A small network was shown many inputs. Here are its activations along a few directions, one row for each input.
Each table varies a few parts of the input and shows all the possible inputs, shuffled.
A made-up example of a description, with smaller parts first: one of 8 places around a ring, together with either a single point or one of 9 places along a line or (one of 3 separate values, together with one of 6 places along a line).
Shared parts are said once, and a part with two or three values counts as separate values.
(in the rows, 128 means zero)

Other details of the inputs shift rows strongly along two fixed directions, in all tables alike. That doesn't count.

Rows:
x1: [152 130 150 104 102 140 154 165 122 62 124 112]
x2: [89 89 138 163 205 138 63 76 136 201 132 165]
x3: [106 64 90 164 217 148 74 47 153 192 161 160]
x4: [93 94 115 155 230 128 61 64 132 223 140 157]
x5: [138 166 152 127 91 143 123 161 146 141 112 106]
x6: [115 118 176 156 211 143 52 125 128 199 95 125]
x7: [127 161 104 101 54 130 157 145 136 98 155 143]
x8: [143 143 139 133 103 82 179 147 86 88 93 108]
x9: [159 190 166 97 112 157 97 200 133 154 86 88]
x10: [170 123 161 159 181 141 106 170 111 148 53 53]
x11: [110 81 61 128 149 118 151 56 138 116 190 163]
x12: [81 103 68 114 86 89 181 70 114 72 204 200]
x13: [111 82 63 124 107 100 191 62 139 68 196 161]
x14: [162 165 134 138 56 96 187 169 108 116 89 79]
x15: [147 175 179 116 98 170 93 201 144 143 86 103]
x16: [108 126 111 109 96 88 179 111 109 74 161 156]
x17: [136 112 123 106 93 143 156 141 131 58 147 143]
x18: [157 182 174 110 111 149 101 196 138 151 81 83]
Each input here is: one of 3 separate values, together with either a single point or one of 5 places around a ring.
- Changing only the choice among 3 separate values turns x10 into x8. The same change can be made to x11. Which row results? => x4
- Which other rows does x12 become when the place on the ring of 5 takes its other values? List them by row number. => x2, x4, x6, x16
- Which other rows does x2 become when the choice among 3 separate values takes its other values? List them by row number. => x15, x17

Rows:
x19: [144 164 154 90 56 145 153 195 129 60 129 118]
x20: [113 105 125 149 194 131 85 102 114 161 125 141]
x21: [116 123 140 133 135 135 103 124 145 148 136 157]
x22: [142 145 162 105 159 160 74 170 142 165 104 107]
x23: [89 98 65 164 131 80 158 46 126 171 163 169]
x24: [143 138 157 128 175 176 57 153 151 185 100 106]
x25: [80 107 64 128 104 115 148 52 134 129 195 190]
x26: [159 133 139 88 91 135 162 186 107 46 113 108]
x27: [127 128 131 166 206 125 68 91 142 227 107 100]
x28: [143 129 179 131 168 162 105 159 123 129 92 96]
x29: [99 91 69 123 126 94 185 58 124 89 198 167]
x30: [140 113 101 158 140 130 121 99 136 173 123 115]
x31: [151 170 157 114 57 107 172 187 107 78 100 106]
x32: [118 116 119 107 80 89 199 118 114 34 161 154]
x33: [155 160 158 135 101 135 130 179 126 124 73 88]
- What is each input in this table made of? => one of 3 separate values, together with one of 5 places around a ring
- Changing only the choice among 3 separate values turns x24 into x30. The same change can be made to x21. Which row results? => x31
- Which other rows does x19 become when the choice among 3 separate values takes its other values? List them by row number. => x28, x33
- Start at x32 and move only the place on the ring of 5, one step at a time. The first step leads to x20. Which rows follow, in order? => x29, x26, x28
